Each row below holds a small network's activations on one input, seen along a few directions.
Each table varies a few parts of the input and shows all the possible inputs, shuffled.
Descriptions start from the smaller parts, as in this example, which fits no table here: one of 4 places along a line, together with either a single point or one of 9 places along a line or (one of 2 separate values, together with one of 5 places around a ring).
Shared parts are said once, and a part with two or three values counts as separate values.

Other details of the inputs shift rows strongly along three fixed directions, in all tables alike. That doesn't count.

Table:
x1: [-3.26  0.90 -1.20  2.14  3.33  0.66 -2.95  4.08 -0.54 -0.26  2.49]
x2: [-2.57  1.40 -1.56  2.81  3.47  1.01 -2.65  4.53 -0.42 -0.73  1.26]
x3: [ 1.99 -0.87 -6.60  6.13  1.61 -4.94  0.02  8.52 -3.43 -2.02  0.05]
x4: [-1.56  6.44  0.06 -2.75 -0.84  0.46  1.66 -3.58 -0.13 -1.19  3.20]
x5: [-1.40 -1.40  3.00 -1.74 -0.15  2.66 -0.51 -2.83  1.01  2.48 -0.61]
x6: [-2.95  1.03  0.54 -0.10  1.74  1.49 -1.67  0.69  0.12  0.48  2.57]
x7: [-1.19  6.76  0.43 -1.53  0.27  0.63  1.51 -3.75 -0.99 -1.54  2.28]
x8: [-1.63  0.43 -1.62  2.95  3.72  0.42 -1.51  4.85  1.79 -1.57  1.25]
x9: [-1.53 -5.93  0.69  3.48  2.68  2.79 -3.97  3.27 -0.22  2.54 -2.59]
x10: [ 1.92 -6.21 -1.59  4.06 -2.08 -2.85 -1.32  4.26 -4.29  2.17 -4.19]
x11: [ 4.59 -4.77  3.02 -1.59 -4.48  0.75  0.84 -2.02  1.17  1.43 -5.11]
x12: [ 4.65 -1.45 -1.28  0.00 -4.62 -4.69  1.58  0.32 -3.34 -1.48 -2.02]
x13: [ 0.84 -0.07  2.50 -1.24 -1.94  1.04  1.68 -2.88  2.83  0.05 -1.41]
x14: [ 0.86 -0.88  2.74 -2.00 -2.49  1.39  0.88 -3.00  2.78 -0.12 -0.78]
x15: [-3.02  4.74  0.23 -1.93  1.33  0.96  0.22 -2.69 -0.91 -0.99  3.83]
x16: [-2.71  0.59 -2.72  0.71  5.48  0.64 -2.30  3.28  0.42 -0.07  2.35]
x17: [-1.86  6.07  0.46 -2.94 -0.96  0.25  1.52 -2.87 -0.22 -0.68  3.46]
x18: [ 2.53 -4.22  2.56 -0.50 -3.43  0.86  1.22 -3.32 -0.82  3.43 -5.76]
x19: [ 0.90 -0.21  0.52 -2.81  0.30  1.51  1.47 -3.64  1.41  2.07 -2.06]
x20: [-0.94 -0.66  2.86 -0.74 -0.13  2.96 -0.67 -3.23  0.41  1.87 -0.73]
x21: [-2.42  5.73  0.20 -1.36  1.84  1.80  0.47 -2.25 -0.09 -1.34  2.49]
x22: [ 2.78 -1.84 -3.75  0.80 -0.83 -3.15  1.37  0.39 -3.11  0.71 -3.14]
x23: [ 3.19 -5.06  2.17 -1.52 -3.66  0.05  2.88 -3.13  1.28  3.58 -2.86]
x24: [-1.73  0.02  0.96 -0.04  1.14  0.71 -1.30  1.35  1.81 -1.64  2.43]
x25: [-0.89  0.25 -0.65  2.43  2.59  0.71 -3.15  4.75  1.16 -2.90  2.24]
x26: [ 0.02 -0.30  0.83 -3.77  0.15  1.30  1.25 -4.30  1.35  2.30 -0.48]
x27: [-1.78  0.47  1.21 -0.25  1.40  1.22 -1.53  1.27  2.66 -1.45  2.33]
x28: [-1.36  5.64 -1.33 -4.42  1.24 -0.30  2.24 -4.43  0.14 -0.81  3.69]
x29: [-0.59 -1.45  2.52 -1.96 -0.67  1.43  1.01 -2.54  2.90  1.17  0.42]
x30: [ 2.26 -4.88  3.22 -1.06 -4.26 -0.47  1.60 -3.43  1.30  2.12 -3.39]
x31: [-1.26  0.68 -1.89  2.45  4.10  1.17 -0.60  4.89  2.06 -0.87  2.21]
x32: [-1.53  6.21  0.34 -2.05 -0.25 -0.31  1.31 -4.15 -1.50 -1.24  3.20]
x33: [ 4.45 -1.69 -0.88  0.79 -4.88 -4.86  1.55  0.02 -3.24 -1.55 -2.35]
x34: [-1.97  4.58  0.66 -1.68  0.42 -0.01  0.93 -1.54  2.37 -2.31  3.83]
x35: [ 0.64 -5.46  3.39 -0.42  0.17  2.91 -2.90  1.74  2.97  1.50 -1.39]
x36: [-2.66  0.64  0.92  0.85  2.29  1.42 -1.87  0.01 -1.09  0.26  2.03]
x37: [-0.14 -0.29  2.57 -2.11 -2.41  2.24  0.77 -3.15  0.80  2.15 -1.16]
x38: [-1.43 -5.61  0.78  3.21  2.46  2.54 -3.62  3.59  0.02  2.40 -2.37]
x39: [ 0.13 -6.31  1.85  2.90  1.49  1.56 -4.26  4.76  1.89  0.59 -1.55]
x40: [ 4.95  0.06 -4.39  2.45 -4.74 -7.03  3.82  0.94 -4.36 -1.83 -3.24]
x41: [ 2.83  4.50 -3.28  1.54 -1.84 -4.51  1.24  2.29 -2.75 -4.79  0.63]
x42: [ 0.90 -0.41  2.99 -1.95 -2.09  1.75  0.96 -2.73  3.10 -0.25 -1.35]
x43: [ 2.72  5.25 -5.94 -0.16 -0.59 -5.42  3.48 -0.33 -4.49 -2.45 -0.32]
x44: [ 4.68  0.22 -5.88  1.19 -2.71 -6.70  3.11  0.12 -5.70 -0.57 -3.60]
x45: [-1.45 -1.55  2.68 -1.53 -0.33  2.09 -0.26 -2.71  0.26  2.19 -0.23]
x46: [ 2.86  1.07  0.76 -2.38 -3.36 -0.58  1.39 -2.12  0.31 -1.54 -0.30]
x47: [ 1.48  3.79 -3.92  2.25 -1.51 -5.09  1.88  2.00 -2.41 -3.95  1.03]
x48: [-2.81  1.26 -0.85  2.47  3.48  1.83 -2.57  4.81  0.02 -0.40  1.40]
x49: [-1.97  0.28  0.23  0.53  2.48  0.85 -0.89  1.78  2.54 -0.51  2.14]
x50: [-2.10  0.18 -1.31 -1.13  3.60  0.83 -0.82  0.28  0.44  0.52  1.96]
x51: [-1.21 -1.41  2.38 -1.15 -0.08  2.24 -0.67 -2.81  0.27  2.28 -0.85]
x52: [-0.20 -6.26  0.38  2.65  2.52  1.78 -1.88  4.64  2.45  2.71 -0.95]
Each input here is: one of 4 places along a line, together with either one of 2 separate values or one of 5 places along a line or one of 6 places along a line.
- The inputs of x23 and x3 match in every part but the place on the line of 4. If x24 is changed in the same way as x23 into x3, which row does it become? => x14
- A walk changes only the place on the line of 6. It starts at x35 and steps to x39. List the rest of the walk in order. => x27, x34, x49, x52
- A walk changes only the place on the line of 5. It starts at x32 and steps to x51. List the rest of the walk in order. => x5, x1, x17
- Which other rows does x28 become when the choice among 2 separate values takes its other values? List them by row number. => x50
- A walk changes only the place on the line of 6. It starts at x31 and steps to x8. List the rest of the walk in order. => x13, x42, x41, x11
- Which other rows does x20 become when the place on the line of 4 takes its other values? List them by row number. => x7, x32, x36

Table:
x53: [ 1.43  3.17  2.71 -2.86 -4.03  0.25  2.68 -3.15  3.14 -3.28  2.37]
x54: [ 0.13 -2.29  2.42 -2.34 -0.31  2.85  1.34 -2.31  3.91  3.28 -2.10]
x55: [ 1.69 -3.05 -0.51  0.71 -1.18 -2.44  1.62 -0.83 -0.49  1.87 -1.97]
x56: [ 3.71 -1.30 -1.75  0.91 -2.41 -3.60  1.03 -0.68 -3.73 -0.31 -4.63]
x57: [ 2.18 -8.24 -0.53  5.48 -0.07 -1.20 -2.21  4.19 -1.61  2.44 -7.43]
x58: [-0.11 -3.82  2.49 -1.74  0.14  2.58  0.96 -3.23  2.85  2.85 -0.60]
x59: [-3.47  5.01 -0.49 -2.91  4.75  4.09 -0.53  0.16  4.22 -0.82  5.02]
x60: [-0.73  5.43 -3.16  1.86  0.99 -1.77 -0.49  1.93 -4.07 -2.23  2.62]
x61: [-3.93  3.51 -1.68  1.10  2.34 -0.74 -1.27  1.85 -1.57 -1.12  3.64]
x62: [-3.18 -1.54  0.10  3.49  5.21  2.54 -5.09  5.82 -1.00  0.52  1.27]
x63: [ 0.06  3.41 -0.44 -3.05 -3.10 -1.68  1.91 -4.77 -2.68  0.15  0.89]
x64: [-1.48 -3.31  3.35 -2.77 -0.55  2.55 -1.33 -3.25  0.38  3.10 -1.04]
x65: [ 1.68  3.30  2.51 -3.36 -3.93  0.03  1.93 -3.26  3.04 -2.96  2.22]
x66: [ 0.31 -2.57 -0.09  0.56 -2.47 -1.10  0.39 -1.26 -2.70  1.89 -2.03]
x67: [ 3.79 -1.10 -2.28  1.42 -2.71 -3.20  1.10 -0.81 -3.31 -0.18 -4.70]
x68: [ 1.73 -2.01  3.10  0.04 -3.46 -0.05  0.30  0.15  3.33 -0.97 -0.89]
x69: [-2.23 -1.37 -1.13  5.02  3.44  1.09 -3.34  5.88 -2.33  0.07  0.40]
x70: [ 2.23  3.66 -1.38 -4.02 -1.88 -1.54  3.64 -3.44 -0.23 -0.26  0.10]
x71: [-0.16 -2.09  3.21 -1.23 -0.21  3.63  0.14 -3.42  2.34  1.69 -2.76]
x72: [ 2.41  6.67 -3.38  0.31 -2.21 -5.91  1.54  2.80 -2.16 -7.00  4.09]
x73: [ 0.21  2.17 -3.85  5.30  0.24 -4.35 -0.42  5.00 -5.69 -1.54 -0.32]
x74: [-3.75  3.49  0.02 -1.92  4.65  4.46 -0.27  0.57  4.52 -0.51  4.24]
x75: [-3.37 -3.83  0.67  0.63  6.44  3.27 -3.87  3.45  3.05  1.35  2.40]
x76: [ 0.84 -3.32  0.09 -0.65  0.31  0.23  0.24 -1.37  0.78  1.98 -0.80]
- What do these inputs look like to the network? => one of 4 places along a line, together with either a single point or one of 5 places around a ring
- The inputs of x58 and x55 match in every part but the place on the line of 4. If x74 is changed in the same way as x58 into x55, which row does it become? => x54
- Which other rows does x61 become when the place on the line of 4 takes its other values? List them by row number. => x63, x64, x66
